A small network was shown many inputs. Here are its activations along a few directions, one row for each input.
In each table, some parts of the input vary, and every possible input appears once, in random order.
Descriptions start from the smaller parts, as in this example, which fits no table here: values(2) and (point or line(11) or (ring(5) and line(6))).
Shared parts are said once, and a part with two or three values counts as separate values.
(in the rows, 128 means zero)

Other details of the inputs shift rows strongly along two fixed directions, in all tables alike. That doesn't count.

Table:
r1: [111 112 176 125 113 141 129 135  92 133 159  99]
r2: [147 145 113 135 147 151 148  93 151 117 100 152]
r3: [151 150 110 132 147 148 146 105 143 118  96 146]
r4: [ 98 120 165 137 116 140 122 138  99 147 149  97]
r5: [106 112 121 130  98  98 108 141 126 120 170 122]
r6: [100 115 141 151 124 136 113 133 109 142 148 100]
r7: [102 108 133 143 111 123 109 142 116 133 153  95]
r8: [153 136  84 140 145 134 137 103 159 104 103 154]
r9: [102 113 137 117 128 118 113 156 113 145 133 103]
r10: [157 155 148 129 162 175 160  93 137 120  88 139]
r11: [ 88 114  60 130  71  44  90 160 156 136 165 146]
r12: [128 119 222 122 134 177 150 125  75 137 140  88]
r13: [151 147  98 118 134 118 142 124 159 124 103 160]
r14: [165 152 130 108 145 142 147 112 148 126 102 160]
r15: [114 112 154 134 117 127 120 148 104 139 143  96]
r16: [160 141 137 149 167 176 155  84 132 109  93 132]
r17: [100 116  97 119 104  81 101 163 136 139 148 124]
r18: [145 147  73 124 122 105 125 107 174 111 119 180]
r19: [105 112 103 129  99  86 101 158 132 144 147 120]
r20: [ 97 118 120 139 103 106 107 148 121 139 145 115]
r21: [110 119 131 111 114 103 106 157 120 145 153 122]
r22: [149 137  85 127 130 115 138 105 159  97 124 169]
r23: [112 107 113 122 113 100 103 164 123 132 142 104]
r24: [ 88 112  66 144  88  65  89 148 148 132 163 128]
r25: [112 113 182 144 127 154 131 116  89 130 159 101]
r26: [160 142 116 131 144 146 147 110 143 110  93 144]
r27: [168 138 114 121 148 141 146 122 147 116  92 144]
r28: [108 118 153 136 116 125 118 145 107 146 140 101]
r29: [163 136 105 114 163 142 140 127 142 111  82 135]
r30: [ 91 117 112 135  90  89 103 149 131 140 158 122]
r31: [161 153 180 142 182 206 176  68 121 122  80 129]
r32: [127 132 230 125 145 181 147 127  76 155 135  95]
r33: [ 86 109 103 158 103  97 100 130 124 137 159 113]
r34: [152 132  63 101 132  88 127 137 164 102 114 167]
r35: [149 137  88 130 131 125 136 113 152 108 106 145]
r36: [152 150 123 119 139 146 144 101 143 120 109 160]
r37: [155 150 129 119 138 144 147 104 145 119 103 165]
r38: [ 96 115 150 146 115 128 112 120 108 142 164 117]
r39: [164 147 128 114 137 133 155 113 140 108 112 157]
r40: [125 120 224 123 175 199 146 139  65 157 108  60]
r41: [119 115 163 111 125 126 126 157  96 134 152 100]
r42: [106 115 112 124 117  95 104 162 122 143 140 113]
r43: [141 145  73 133 124 107 124 105 168 112 121 182]
r44: [115 115 169 110 136 142 117 151  98 150 139 101]
r45: [168 144 128 108 142 137 155 121 143 111 109 156]
Description of these inputs: line(5) and line(9).
Question: The inputs of r10 and r9 match in every part but the line(9) part. If r7 is changed in the same way as r10 into r9, which row does it become?
Answer: r29
Question: Change only the line(9) part in r45. List by row number the other rows that result.
Answer: r1, r5, r12, r22, r25, r34, r39, r41
Question: Change only the line(5) part in r27. List by row number the other rows that result.
Answer: r13, r14, r19, r45

Table:
r46: [ 82 118 139 168 103 137 105 128 113 152 150  84]
r47: [167 151 133 115 137 145 140  96 149 113 129 177]
r48: [144 150  61 148 108 113 137  91 178  89 117 175]
r49: [ 55 112  59 150  73  61  61 136 160 151 187 147]
r50: [157 155  80  84 127 105 134 116 178 103 115 201]
r51: [184 152 122 130 132 145 155 103 151 100 107 157]
r52: [117 115 100 119 110  91 110 186 131 144 112  96]
r53: [163 139 219 151 170 231 190  82  88 108  85  82]
r54: [102 121 150 117 109 122 107 179 106 164 136  84]
r55: [183 140 229 106 176 217 192 122  84 116  72  80]
r56: [ 80 117 157 140 101 133 108 113 111 135 186 124]
r57: [151 146  94 140 185 161 139  77 159 114  84 158]
r58: [ 86 118  66 156 102  85  85 126 149 138 147 136]
r59: [123 100 171 127 140 135 115 138  91 132 170 104]
r60: [124 109 160 109 160 150 123 172  96 150 109  77]
r61: [ 85  99 143 144 128 125 107 122 100 126 179 105]
r62: [168 149  53  91 131  88 134 124 179  93  98 196]
r63: [109 122  78 108 113  70  88 177 144 150 131 137]
r64: [131 106 107 101 125 100 121 159 123 109 136 118]
r65: [142 124 125 128 117 112 117 128 124 120 150 141]
r66: [149 171 118 157 148 156 165  70 162 138  72 172]
r67: [122  90 146 137 118 116 112 155  96 123 167  91]
r68: [111 105  98 148 120 113 118 120 127 102 148 119]
r69: [120 125 203 139 104 135 145 131  90 154 160 116]
r70: [155 167 128 146 135 147 178  67 156 112  96 183]
r71: [101 103 138 160 144 153 117 125 104 140 128  80]
r72: [ 87 109 145 149 105 124 108 123 100 129 174 108]
r73: [ 95 128 166 119 108 107 122 173 104 185 133 107]
r74: [161 133 114  87 167 131 145 122 140 103 109 157]
r75: [121 125 125 106  94 105 123 158 123 123 149 120]
r76: [163 151  95 159 156 161 156  88 161 110  59 132]
r77: [150 117 121 142 107 113 132 141 128 110 133 114]
r78: [144 135  54  96 158  88 109 148 171 127 100 167]
r79: [128 142 187  97 156 170 127 143 109 166 114 117]
r80: [120 136 195 106 114 135 156 142  95 150 136 119]
Question: Describe the family of inputs behind these rows.
Answer: line(5) and (values(2) or ring(5))
Question: The inputs of r60 and r71 match in every part but the line(5) part. If r73 is changed in the same way as r60 into r71, which row does it become?
Answer: r66
Question: List by row number the other rows that have the line(5) part in common with r50.
Answer: r55, r62, r64, r74, r75, r80
Question: Change only the line(5) part in r62. List by row number the other rows that result.
Answer: r58, r63, r65, r72

Table:
r81: [ 96 123 123  92 112  95 110 150 128 142 156 144]
r82: [197 165  65 131 167 130 158 101 186 116  45 184]
r83: [101 111 110 153  94  88 111 133 128 134 167 128]
r84: [178 161  47 124 186 149 142  96 190 103  38 166]
r85: [194 169  63 101 170 141 167 115 186  95  30 166]
r86: [ 97 121 115 151  94  89 110 130 128 144 162 136]
r87: [156 109 212 106 166 185 151 129  73 110 136  86]
r88: [184 162  53 120 186 139 162 101 184 105  28 172]
r89: [ 74 119 108 138 103  93 112 131 132 149 150 132]
r90: [154 129 227 108 155 182 152 126  81 136 141 106]
r91: [136 109 194 154 167 204 140  99  82 113 128  73]
r92: [141 129 198 146 169 200 132 125  92 161 100  76]
r93: [114 119 118 135  78  92 117 146 131 124 164 124]
r94: [117 100 100 133  89  89 115 150 124  98 161 108]
r95: [ 98 107  92 148 103  88 115 132 129 119 158 127]
r96: [108 124 126 102 103  89 106 154 130 142 165 152]
r97: [ 93 121  99 155  93  96  88 124 139 139 170 136]
r98: [116 121 124 108  97  82 103 153 126 138 174 149]
r99: [ 85 123 108 149 100 107  93 125 140 146 164 135]
r100: [134 107 193 150 156 180 154 110  80 117 127  78]
r101: [137 132 206 154 157 206 143  93  92 136 131  94]
r102: [101 109  94 131  78  79 112 152 130 111 166 120]
r103: [ 83 124 116 119  85  95 116 145 132 138 150 127]
r104: [161 129 214  99 167 179 143 156  84 159 108  92]
r105: [114 105 109 105 107  86 107 157 122 115 172 133]
r106: [103 124 117 134  71  83 109 149 130 135 165 133]
r107: [207 171  72 112 150 130 163 116 189 106  46 180]
r108: [ 75 122 106 141 111 115  99 120 136 144 151 127]
r109: [198 161  59  76 187 126 151 128 182 101  45 184]
r110: [123 140 219 142 155 191 159 103  89 157 117 104]
r111: [ 94 107  93 153 109 107  97 125 129 118 165 119]
r112: [130 144 215 126 130 184 158 120  94 145 120 105]
Question: Describe the family of inputs behind these rows.
Answer: line(4) and (values(2) or line(6))
Question: The inputs of r87 and r94 match in every part but the line(4) part. If r98 is changed in the same way as r87 into r94, which row does it become?
Answer: r106
Question: Change only the values(2) part in r104. List by row number the other rows that result.
Answer: r109
Question: Change only the line(4) part in r89. List by row number the other rows that result.
Answer: r81, r103, r108

Table:
r113: [166 140 142  75 192 141 149 142 136 150  66 136]
r114: [ 96 110 153 161 161 158 123 116 107 159 119  91]
r115: [ 70 113 142 165  92 135 109 152 113 149 137  70]
r116: [ 90  99 114 149 119  96  74 142 108 162 157 105]
r117: [135 144 138 118 158 183 167  80 124  93 111 141]
r118: [170 152 132 120 126 117 168  90 148 101 118 181]
r119: [169 153 164 133 128 173 135 114 138 142 108 128]
r120: [186 138 142 115 162 175 135  99 139 101 123 139]
r121: [191 136 143  79 160 128 174 151 126 114  65 138]
r122: [133 173 107 135 120 146 161  90 158 118  92 160]
r123: [ 94  98  62 135  94  75  69 155 130 106 180 116]
r124: [102  98 162  68 129 119 104 196  85 138 156  70]
r125: [120 133  83  83  95  76 113 197 150 150 112 132]
r126: [153 154 180 144 145 192 142 115 109 138  91  93]
r127: [ 96 109  78 146 102  62  63 160 147 156 186 150]
r128: [143 108 215 153 144 180 147 131  58 136 127  70]
r129: [125 160  53 138 147 105 139  84 177 113 101 201]
r130: [110 140  75 127 119  74 108 115 172 133 149 202]
r131: [134 123  73 135 148 141 132 105 162  86 108 132]
r132: [168 118 166 144 125 141 140 130 110 131 145 122]
r133: [ 99 112 214 150 117 144 158 117  67 135 157  74]
r134: [ 86 105 142 112  94 106 101 138 112 118 199 129]
r135: [ 80 129 155 129  67 111 108 146 119 154 173 127]
r136: [156 127  39 156 125  94 154 107 178  90  90 165]
Question: The inputs of r115 and r114 match in every part but one. If r122 is changed in the same way as r115 into r114, which row does it become?
Answer: r129
Question: Describe the family of inputs behind these rows.
Answer: values(4) and (point or ring(5))
Question: Change only the values(4) part in r126. List by row number the other rows that result.
Answer: r116, r123, r128
